A small network was shown many inputs. Here are its activations along a few directions, one row for each input.
Each table varies a few parts of the input and shows all the possible inputs, shuffled.
Descriptions start from the smaller parts, as in this example, which fits no table here: one of 4 places along a line, together with either a single point or one of 9 places along a line or (one of 3 separate values, together with one of 5 places around a ring).
Shared parts are said once, and a part with two or three values counts as separate values.

Rows:
x1: [ -2 -13  35   7  18 -28  48  -4  19 -17 -32]
x2: [ 12  -4 -10  20 -32 -21  -6  34  47 -21   4]
x3: [ 29  31  34  -4  22  30  10 -41  -1  -9  -3]
x4: [ 10  14  17  25  30  -7  16 -35  -3  20 -51]
x5: [-16  17 -33  11  30  11 -20  37  -9  10  35]
x6: [  4  16 -56  10  19  38 -11  -1  -2 -22  12]
x7: [ 19  16 -31  55   4   7  20   2  -2  28 -26]
x8: [  1  15 -10 -26  47  22 -14 -38  -2 -29 -12]
x9: [ 33  31 -12  31  -5  44  12  -3  -1  -3  22]
x10: [ 11 -11 -14  33  -7 -14  53  33  21  -7  -7]
x11: [ -5 -46  42 -17   2   6 -29  13  22   0 -20]
x12: [ -9 -34 -37 -19 -86 -43  11 -42 -81  15  64]
x13: [ -2  -6  38  -7  -8 -35 -11  -5  48 -31 -21]
x14: [-18  16  11 -25  58  -5 -24   1 -10   3  11]
x15: [-28  16 -14 -11 -17  23 -15  50  17  33   9]
x16: [  9 -43  -6   8 -22  19 -24  51  21  10   3]
x17: [-36  14  33 -42   9   9 -19  13  18  25 -15]
x18: [ -12  -28   15  -50  -62  -58    4  -64 -101   -6   28]
Question: Changing only one part turns x18 into x12. The same change can be made to x11. Which row results?
Answer: x16
Question: What do these inputs look like to the network?
Answer: one of 2 separate values, together with either a single point or one of 8 places around a ring
Question: Which other rows does x9 become when the place on the ring of 8 takes its other values? List them by row number.
Answer: x2, x5, x6, x7, x10, x15, x16

Rows:
x19: [ 35  13 -82 105 -23  67  13 120  76  30  13]
x20: [  3  26  10 -34  19   9 -27  19  36 -51   9]
x21: [ -3  42 -16 -12   0  36  -8 -78 -70  17   6]
x22: [ 12 -50   8 -11 -38 -41  31 -51 -47 -51  25]
x23: [ 17  42  33  32  62  30  48   7  44  32 -49]
x24: [-19 -26  39 -46 -48  -4 -47 -17  -4  13  29]
x25: [-34   2  21 -30  21  -9 -42  28  55 -20  18]
x26: [-17  68 -34   4  69  30  -4 -31 -11 -13  -6]
x27: [-40  18  13  -9  60 -10 -20  40  -3  20 -14]
x28: [ -4   8  51  40  49   5  11  48  48  32 -70]
x29: [-10 -28  41  10  24   0   4  59  94  17 -82]
x30: [ 17  -1  29 -50 -50  14 -31 -28 -22 -19  19]
x31: [-32 -70  12 -33 -64 -84  19   3 -21  10 -13]
x32: [ 33 -11  36  34  50  41  16   6  67 -44 -42]
x33: [  -4   20 -119   53  -11   51  -20  110   25   14   70]
x34: [ 29 -21 -23   5 -22 -56  20 -70 -57 -24  12]
x35: [ -2  -1  -3 -15  61  28 -15  -2  16 -58  15]
x36: [ -4   3   5 -12 -27 -54  63 -51 -70  25  20]
x37: [-33 -47  20 -53 -34  -9 -33   8 -16  35 -13]
x38: [-18  53  -5 -18  73  16  18  -1  -8  20   8]
x39: [ -5  27  13 -34   5  21  13 -47 -67  50  20]
x40: [ 18 -24  22 -28 -81 -60  19 -32 -27 -44  20]
x41: [-26 -32  23  -3 -38 -79  25  -8 -65  25  -2]
x42: [ 38  16  49  15   7  22   4  27  87 -37 -48]
x43: [-48 -19   2 -38  35 -15 -27  52  43   3 -25]
x44: [-26  -9  31 -24  -8  -4 -26  -4 -62  51  -2]
x45: [ 12 -27  16 -32  -8  34 -19 -48 -43 -26  25]
x46: [ 18  58   3  52  57  44  26 -23  39   0 -63]
x47: [  2  -8  60  19   9   4 -11  35 107  -6 -39]
x48: [ 50  18   4  47  66  26   5 -11  56 -16 -54]
x49: [ 29   2 -15 -17   9  18 -30 -66 -54   1  13]
x50: [ -2  19 -24   9 -31 -38  41 -82 -74  -8   5]
x51: [   9   -8 -105   37  -81   57  -25   68  -34   46   81]
x52: [-19 -48  32 -24 -78 -78   4 -22  -8 -13  29]
x53: [ 15  28 -34  -1  78  12 -26 -19   5 -29   3]
x54: [   9  -31 -113   59 -113  -19   29   62  -39   19   80]
Question: Changing only one part turns x50 into x26. The same change can be made to x36. Which row results?
Answer: x38
Question: What do these inputs look like to the network?
Answer: one of 4 places along a line, together with either a single point or one of 8 places around a ring
Question: Which other rows agree with x29 in the place on the line of 4? List them by row number.
Answer: x19, x23, x28, x32, x42, x46, x47, x48
Question: Start at x49 and move only the place on the ring of 8, one step at a time. The first step leads to x21. Which rows follow, in order?
Answer: x39, x44, x37, x24, x30, x45

Rows:
x55: [-28  23 -27  18  25  39 -31 104  75  25   1]
x56: [ -8  22  25  -8  61  16 -29  36  91 -41 -23]
x57: [ 41  22   2  62  17  47  28  48  83 -13 -28]
x58: [-36 -17  49 -85 -42 -43 -25 -57 -61  10  16]
x59: [  4   1 -19 -13 -21 -50  22 -85 -76 -27  18]
x60: [-12 -17  57 -37 -38 -57  41 -72 -71  22  -8]
x61: [  9  30   4   5 100  45 -16  10  54 -38 -17]
x62: [-16 -20 -33  14 -75 -48  42   8 -70  44  46]
x63: [  4 -25 -20 -37 -95 -14 -27 -18 -40 -19  67]
x64: [ -3  -9  75   1  59  10 -13  25  73  10 -83]
x65: [-25 -60 -34  -6 -86 -56   1  22 -58  37  40]
x66: [ 21 -15 -39 -21 -56  16 -16 -41 -81 -17  72]
x67: [ -6 -13 -10 -49  -7 -26  -6 -67 -83 -37  48]
x68: [  17  -64  -13   -8 -102  -34   -3  -20  -40  -14   37]
x69: [  8  31  74  17  69  15  28  11  63  16 -77]
x70: [-13 -14 -19  46  19  21  -8 105  75  29 -31]
x71: [-21 -11 -61 -20 -40  -5 -11   1 -99  35  74]
x72: [  2 -22  17 -17 -42 -70  47 -59 -55 -27  19]
x73: [  9 -15  33  19  56  -2  -5  37  90 -38 -56]
x74: [-21  29  67 -26  66  29 -38  24  74   6 -50]
x75: [-22 -23   8 -65 -46 -56 -18 -44 -43 -39  42]
x76: [-12   3 -68  16 -54 -29  17 -18 -93  45  45]
x77: [-12   7  22 -32 -17 -36  15 -98 -93  22  -8]
x78: [ 44  43 -36  64  38  65   4  19  63 -10 -27]
x79: [ -22   -7   29  -68   -3  -12  -13  -80 -100   12   22]
x80: [ 20  25  32  35  66   3  36  23  80 -32 -50]
x81: [ 30   0 -47  15 -69  -7  12 -60 -74  -7  42]
x82: [-21 -58  56 -57 -50 -64   0 -58 -60  15 -15]
x83: [ 30 -18   4  46   7  42 -13  62  94 -19 -32]
x84: [ 33  27 -27  31  51  88 -23  35  57 -19   6]
x85: [ 21  46  -6  37  86  22  12  -6  60 -29 -49]
x86: [ 14  19  -5  18  12  59 -36  61  94 -22   0]
x87: [ -6  37  44 -13 104  58 -25  -3  37   9 -43]
x88: [ -7 -64  15 -36 -54 -77   6 -46 -44 -34  12]
x89: [  7  52  36  20  90  35   3 -18  44  18 -75]
x90: [ 26 -23 -12  11 -90 -27  37 -33 -51  -7  43]
x91: [-38 -21 -41 -35 -78 -35 -23  24 -58  32  69]
x92: [ -2  25 -21  63  29  26  33  90  63  35 -26]
x93: [  1  46 -59  64  49  45  10  60  43  38 -27]
x94: [-10  31 -50  30  63  68 -18  78  37  30   6]
Question: Changing only one part turns x59 into x81. The same change can be made to x73. Which row results?
Answer: x83
Question: What do these inputs look like to the network?
Answer: one of 2 separate values, together with one of 4 places along a line, together with one of 5 places around a ring
Question: Which other rows does x66 become when the choice among 2 separate values takes its other values? List them by row number.
Answer: x84
Question: Start at x56 and move only the place on the ring of 5, one step at a time. The first step leads to x73. Which rows follow, in order?
Answer: x80, x85, x61
